A small network was shown many inputs. Here are its activations along a few directions, one row for each input.
In each table, some parts of the input vary, and every possible input appears once, in random order.
A made-up example of a description, with smaller parts first: values(3) and (point or ring(11) or (line(6) and ring(8))).
Shared parts are said once, and a part with two or three values counts as separate values.
In the rows, zero is written as 128.

Other details of the inputs shift rows strongly along two fixed directions, in all tables alike. That doesn't count.

A family of inputs:
r1: 161	143	109	151	139	148	96	108	88	177	128	111	97	115
r2: 166	173	90	107	128	124	103	51	71	132	157	91	113	112
r3: 117	149	151	94	149	170	96	105	155	69	92	163	155	138
r4: 132	109	89	138	112	90	137	121	125	156	153	91	115	106
r5: 159	85	105	146	122	82	170	174	131	196	141	131	97	111
r6: 120	92	152	138	125	149	153	184	183	131	87	130	131	152
r7: 113	59	103	153	119	49	159	192	136	196	178	116	83	118
r8: 103	165	162	146	116	170	132	155	147	58	126	210	158	130
r9: 120	113	98	128	134	89	114	122	111	137	149	114	108	129
r10: 150	209	135	186	131	154	75	86	57	142	191	169	100	103
r11: 111	138	129	89	118	147	120	92	169	27	83	113	183	142
r12: 135	128	152	109	126	142	140	126	131	102	92	139	162	144
r13: 142	105	121	118	103	66	175	137	114	181	161	118	122	96
r14: 166	159	111	124	128	113	106	72	36	156	145	92	110	126
r15: 147	147	102	152	148	153	81	91	77	149	116	86	101	115
r16: 156	94	125	144	123	105	140	162	135	175	120	149	108	82
r17: 117	94	123	137	118	121	138	151	144	105	105	92	128	162
r18: 115	107	133	116	124	130	141	136	181	102	97	129	152	93
r19: 140	80	104	134	133	61	171	184	141	211	173	156	89	106
r20: 133	174	119	134	159	179	64	81	80	157	152	104	93	153
r21: 107	127	158	79	129	113	146	124	143	74	105	150	165	159
r22: 112	143	153	70	147	160	125	114	180	29	81	170	179	167
r23: 122	164	128	130	155	148	61	70	57	143	141	113	120	108
r24: 127	122	125	108	123	132	116	112	140	49	76	115	162	142
r25: 86	61	142	139	136	103	162	209	191	150	123	138	115	129
r26: 115	91	134	120	136	109	167	182	169	150	142	146	117	156
r27: 145	96	105	112	127	49	157	152	120	166	166	148	97	100
r28: 87	185	168	141	124	204	122	146	160	29	105	191	171	172
r29: 166	170	102	133	133	152	84	65	83	172	156	110	106	83
r30: 162	167	84	119	130	122	113	61	72	158	164	79	99	128
r31: 140	157	109	156	150	176	69	86	67	148	125	66	94	140
r32: 139	176	118	122	131	156	63	44	46	87	109	80	146	143
r33: 100	137	171	191	112	131	156	203	168	136	163	179	118	146
r34: 171	163	89	127	138	126	100	69	50	146	140	80	93	144
r35: 94	116	197	174	99	111	178	203	177	115	140	223	158	117
r36: 127	103	137	112	122	127	165	154	154	97	97	107	130	180
r37: 92	116	137	104	115	156	142	127	190	48	89	94	170	178
r38: 141	94	105	131	109	81	180	156	137	188	169	97	93	126
r39: 167	75	106	142	116	64	173	179	130	196	146	147	98	82
r40: 129	68	96	135	118	32	149	172	130	175	170	143	99	77
r41: 137	157	97	141	141	155	89	76	98	153	138	81	110	103
r42: 92	143	168	98	127	182	118	100	167	49	64	121	196	134
r43: 144	143	131	87	130	140	129	98	130	50	78	121	155	158
r44: 132	69	133	162	117	76	152	180	115	203	128	127	110	68
r45: 101	73	136	120	114	58	157	173	145	137	138	148	142	109
r46: 142	99	93	149	119	88	131	136	106	150	131	96	106	119
r47: 110	144	154	98	129	191	130	115	200	64	70	134	177	156
r48: 96	137	150	91	152	168	96	111	168	37	72	149	167	137
r49: 114	110	114	138	151	115	113	141	128	157	136	126	105	110
r50: 137	163	104	126	118	124	86	56	59	136	153	79	134	109
r51: 124	163	136	99	134	193	124	93	155	78	107	102	156	184
r52: 144	158	98	122	148	124	98	82	59	160	177	88	79	161
r53: 128	122	140	88	119	140	162	131	192	77	96	150	172	131
r54: 118	138	155	116	140	142	104	115	118	134	124	156	141	121
r55: 116	84	141	137	111	125	175	189	201	168	126	129	125	124
r56: 151	169	91	112	151	118	90	65	56	145	166	101	89	146
r57: 160	169	111	124	126	135	107	68	62	178	168	105	122	104
r58: 103	160	138	116	141	207	94	86	149	73	91	79	150	164
r59: 147	142	107	116	128	138	138	106	133	145	138	114	129	131
r60: 157	176	132	137	140	175	66	62	50	149	119	109	123	119
r61: 111	133	133	198	108	121	151	209	117	185	196	172	87	118
r62: 128	59	141	135	115	98	201	219	194	152	109	139	125	150
r63: 122	103	142	122	134	139	130	145	165	82	67	133	152	113
r64: 109	127	172	103	115	161	143	129	180	95	86	147	181	126
r65: 109	73	159	105	121	79	188	195	181	140	126	184	153	122
r66: 124	173	148	191	123	136	120	147	116	144	176	175	110	124
r67: 87	163	183	146	111	177	136	153	138	59	119	209	175	143
r68: 128	101	122	137	139	104	135	164	145	188	147	152	99	108
Description of these inputs: line(4) and (values(2) or (values(3) and ring(5))).
Changing only the line(4) part turns r40 into r7. The same change can be made to r39. Which row results? -> r62
Change only the line(4) part in r57. List by row number the other rows that result. -> r51, r53, r59
Change only the values(2) part in r8. List by row number the other rows that result. -> r10

A family of inputs:
r69: 118	101	131	160	120	97	157	186	144	168	161	156	105	117
r70: 118	113	134	101	121	106	148	133	153	88	109	138	154	132
r71: 139	122	118	115	135	136	119	110	130	136	110	102	128	123
r72: 124	75	134	149	117	107	173	194	180	171	119	129	116	113
r73: 138	173	116	128	139	177	95	81	97	118	131	91	118	167
r74: 105	71	145	107	111	82	177	179	191	101	96	154	161	112
r75: 161	157	108	155	129	119	97	97	56	195	175	134	96	74
r76: 126	117	134	144	121	99	135	149	118	146	143	158	126	96
r77: 129	82	129	111	110	71	185	169	168	141	132	147	137	108
r78: 135	187	128	125	138	155	82	69	74	96	140	135	133	137
r79: 114	78	130	143	117	98	174	195	173	146	127	130	117	138
r80: 143	181	121	99	140	173	76	42	89	85	106	104	153	128
r81: 151	158	109	172	136	140	92	109	67	207	180	121	80	92
r82: 148	137	96	166	136	125	94	111	64	196	168	84	76	113
r83: 91	146	167	124	135	182	116	135	167	52	87	152	166	166
r84: 111	145	152	127	127	160	135	142	157	97	122	152	143	160
r85: 110	169	167	92	129	178	123	102	158	27	86	162	186	171
r86: 124	147	123	95	142	158	103	87	124	71	97	98	144	169
r87: 146	98	97	141	130	87	124	132	96	192	153	96	90	100
r88: 130	104	122	106	127	113	155	140	153	128	116	115	130	143
Describe the family of inputs behind these rows. -> line(4) and ring(5)
Changing only the line(4) part turns r83 into r69. The same change can be made to r76. Which row results? -> r78

A family of inputs:
r89: 124	92	147	152	117	101	154	183	148	140	126	165	126	90
r90: 111	156	130	139	133	122	101	115	90	108	150	149	128	125
r91: 148	114	121	153	134	103	137	147	113	205	155	151	98	66
r92: 138	73	119	85	123	83	179	154	144	150	112	110	132	127
r93: 141	181	110	107	154	176	73	46	88	96	116	64	111	177
r94: 143	172	132	119	121	153	130	86	117	129	142	132	140	129
r95: 115	62	142	108	111	92	176	167	199	98	67	106	161	140
r96: 111	170	162	111	141	219	100	99	157	64	68	142	171	156
r97: 160	102	93	116	130	71	138	124	100	169	144	116	99	109
r98: 126	108	134	169	113	122	138	173	122	174	139	142	108	97
r99: 162	177	107	176	121	151	98	100	57	173	179	109	89	117
r100: 112	57	127	75	118	88	189	180	207	84	86	157	166	129
r101: 136	85	108	133	116	79	136	137	135	147	114	93	124	105
r102: 177	140	87	110	142	100	103	71	52	171	145	84	90	127
r103: 103	93	143	154	130	91	149	188	144	142	140	169	119	108
r104: 79	96	162	146	124	134	150	203	177	99	98	171	145	146
r105: 109	193	161	95	135	197	97	70	139	32	104	143	180	192
r106: 146	97	77	139	121	88	116	115	97	180	150	84	109	81
r107: 99	172	169	110	149	218	78	96	148	51	79	145	166	181
r108: 149	132	126	156	117	134	156	153	141	179	152	141	112	114
r109: 144	171	95	124	154	154	71	61	84	121	141	78	95	149
r110: 115	116	135	168	122	117	156	186	142	140	151	156	114	144
r111: 150	172	88	114	153	164	77	49	60	159	154	45	88	150
r112: 145	120	71	141	137	102	112	116	92	199	184	91	71	97
r113: 94	128	152	130	116	122	156	155	152	86	131	162	150	159
r114: 124	118	124	95	127	147	123	95	134	95	81	65	161	146
r115: 100	93	174	116	136	129	147	179	200	92	96	182	158	134
r116: 116	158	151	121	118	147	118	111	129	65	109	148	161	123
r117: 133	161	134	139	108	139	128	108	100	113	146	132	136	130
r118: 122	169	151	98	132	164	117	93	149	75	101	152	169	127
r119: 150	124	118	168	123	109	135	159	111	209	188	139	87	117
r120: 115	94	147	130	119	80	159	179	167	150	148	175	131	103
Describe the family of inputs behind these rows. -> (values(3) and line(4)) or (values(4) and ring(5))
Change only the values(4) part in r118. List by row number the other rows that result. -> r90, r116, r120
Change only the values(3) part in r112. List by row number the other rows that result. -> r100, r106
Change only the values(3) part in r97. List by row number the other rows that result. -> r101, r109
